A small network was trained on made-up records. Each row is its average activation on records with the value named, seen along a few directions.
Related values have similar rows: they may be neighbours, one step apart, or belong to one group.
In the rows, zero is written as 500.
Random noise pushes rows far along 18 fixed directions. That doesn't count. These rows show it; they differ only by the noise:
[318 470 494 250 448 400 489 666 451 498 443 653 462 592 337 518 317 537
 527 555 453 612 521 568 405 369 643 602]
[703 491 232 527 417 490 426 494 541 610 469 530 641 380 435 457 680 211
 467 399 427 520 704 483 441 518 368 628]
[397 288 399 529 607 454 441 464 420 553 519 404 513 557 239 465 467 487
 433 576 502 498 582 636 457 514 364 335]
[571 524 559 427 721 548 592 456 342 400 435 631 450 400 332 691 325 666
 663 393 409 568 528 715 527 307 567 520]
[596 440 552 456 484 489 463 371 366 784 511 400 591 495 529 553 623 254
 364 474 464 449 655 483 484 787 451 335]
[517 508 563 295 645 715 430 262 542 545 638 581 521 390 423 512 536 617
 523 603 527 583 531 460 428 411 404 531]
[510 402 555 573 572 434 501 471 611 461 543 525 474 244 570 582 522 606
 411 523 378 591 554 336 518 473 469 582]
[741 473 521 536 571 401 371 488 784 360 508 563 418 379 630 593 543 518
 237 612 651 441 498 604 497 614 689 264]
[671 588 560 259 500 584 627 562 524 619 593 606 488 499 543 708 404 497
 579 365 466 536 528 583 566 576 486 573]
[516 360 645 556 535 440 412 553 435 584 505 532 618 690 231 252 480 386
 615 393 607 659 563 703 284 653 579 441]
[333 422 645 587 738 439 517 401 564 594 616 464 511 456 623 374 318 425
 396 554 447 551 579 305 424 519 488 669]
[455 596 466 428 366 578 509 518 498 640 478 408 665 592 578 288 565 248
 454 460 459 546 486 372 501 517 578 701]
[498 428 489 351 392 526 637 467 438 556 576 421 652 521 500 547 582 487
 564 583 392 580 560 363 385 439 405 668]
[390 430 414 532 633 462 401 401 360 514 439 545 458 488 538 365 466 418
 450 517 509 464 732 453 428 511 599 437]
[372 535 578 489 361 615 385 300 482 538 474 549 465 630 465 238 565 561
 599 624 694 389 397 389 374 644 501 305]
[466 610 924 431 527 463 603 514 382 610 574 610 618 624 192 349 498 352
 523 617 406 552 479 503 271 471 475 727]
[504 429 548 532 459 471 403 522 510 531 511 439 663 309 599 463 677 403
 372 497 375 646 648 371 470 474 712 589]
[488 374 548 571 566 299 600 813 650 221 562 631 570 446 337 538 425 515
 447 577 467 581 571 632 481 359 362 747]
[475 410 537 612 569 510 370 432 668 407 583 640 267 417 481 448 460 754
 485 567 674 370 507 506 524 660 459 184]
[218 512 572 312 566 739 423 309 538 633 699 498 566 599 289 428 353 600
 635 693 602 493 357 498 396 375 328 512]


Values of ZABEK:
zok: [545 458 532 382 609 477 562 392 568 431 600 621 410 623 451 497 377 602
 502 670 604 314 561 568 394 518 388 398]
vapum: [530 444 735 676 529 314 779 472 489 411 427 383 427 670 419 318 500 556
 415 565 450 539 262 405 496 613 189 652]
guteg: [450 331 594 624 617 388 426 470 423 430 424 345 647 501 625 595 488 452
 445 510 576 474 545 614 525 557 633 327]
lep: [612 603 737 484 522 429 707 653 499 623 727 440 543 726 319 448 465 352
 433 594 371 385 548 583 373 456 517 648]
soke: [561 578 442 482 412 510 706 661 410 668 412 386 511 527 569 483 372 336
 511 203 286 450 527 533 730 579 623 604]
neli: [472 581 582 428 422 466 380 470 618 487 422 698 497 429 487 481 472 570
 568 516 534 617 422 445 367 470 523 603]
rinu: [468 524 555 311 599 461 490 489 417 446 552 609 172 580 487 619 502 787
 479 594 535 594 469 506 497 448 511 375]
pire: [550 484 254 623 558 446 555 552 522 404 538 426 424 546 747 620 414 533
 604 419 562 421 527 490 510 462 431 518]
tulu: [472 622 790 524 583 481 487 498 495 553 530 555 534 448 495 522 443 501
 453 567 483 462 455 507 461 482 548 547]
sir: [526 495 461 379 349 544 540 485 503 382 500 477 539 492 437 545 559 610
 543 658 467 480 471 471 428 349 610 461]
kasi: [320 523 530 231 535 649 357 513 503 564 751 611 549 526 535 616 395 554
 559 551 585 498 611 542 479 439 479 546]
The values of ZABEK form a star with 5 arms.
Which values are neighbours of kasi? Give them in the order they are listed. -> pire
Which values are neighbours of soke? Give them in the order they are listed. -> lep, sir
Which values are neighbours of rinu? Give them in the order they are listed. -> vapum
Which values are neighbours of tulu? Give them in the order they are listed. -> neli

Values of MITET:
rafav: [425 507 451 471 508 579 673 396 231 807 380 262 209 762 369 349 522 698
 527 328 301 596 328 309 596 580 408 402]
nen: [546 509 695 528 528 533 509 572 489 634 778 619 766 501 375 375 429 283
 676 459 546 418 782 589 288 608 442 618]
vume: [634 321 499 355 532 570 693 247 385 724 675 121 714 526 122 689 565 480
 330 678 285 297 477 659 616 523 141 269]
ret: [568 432 593 567 401 435 634 717 596 360 446 673 448 616 739 450 374 436
 614 238 749 422 461 601 754 951 295 468]
dure: [591 490 695 371 647 339 670 391 242 306 193 655 499 415 461 679 616 386
 318 639 480 565 517 542 578 566 177 597]
sito: [360 511 245 293 402 427 303 375 639 570 430 638 516 383 591 657 341 455
 409 702 507 265 551 435 390 424 569 389]
bimu: [347 521 392 459 464 559 538 183 718 505 491 541 640 408 809 387 116 435
 572 665 604 204 505 345 452 540 455 571]
tolo: [629 635 503 390 621 808 476 455 644 382 514 636 589 462 351 264 478 524
 598 366 606 656 454 574 560 338 505 717]
did: [635 622 916 687 655 378 706 617 413 513 521 582 394 574 668 458 505 331
 556 285 438 567 565 389 433 732 507 761]
gad: [366 676 242 265 258 337 383 746 768 262 272 650 471 543 260 541 378 425
 331 763 541 560  95 646 519 150 456 752]
rab: [608 554 800 499 339 262 625 369 300 373 243 640 729 488 519 705 501 373
 633 632 521 414 378 501 226 527 401 629]
linul: [794 731 907 372 274 261 797 460 625 670 457 645 284 720 546 358 542 487
 397 612 392 447 296 177 269 744 524 678]
kog: [399 592 626 130 385 872 549 316 348 390 326 758 650 292 285 295 376 708
 659 387 449 405 436 599 864 520 430 554]
nama: [770 498 590 647 741 576 763 510 700 599 632 285 596 640 453 147 139 421
 457 197 370 554 435 730 623 546 807 621]
vod: [143 471 906 554 592 465 579 553 657 621 693 416 267 649 276 530 351 713
 373 796 522 482 142 382 484 524 270 433]
The values of MITET form 3 separate groups.
List the group mates of vume, in the order listed. -> rafav, sito, rab, linul
List the group mates of ret, in the order listed. -> dure, tolo, did, vod
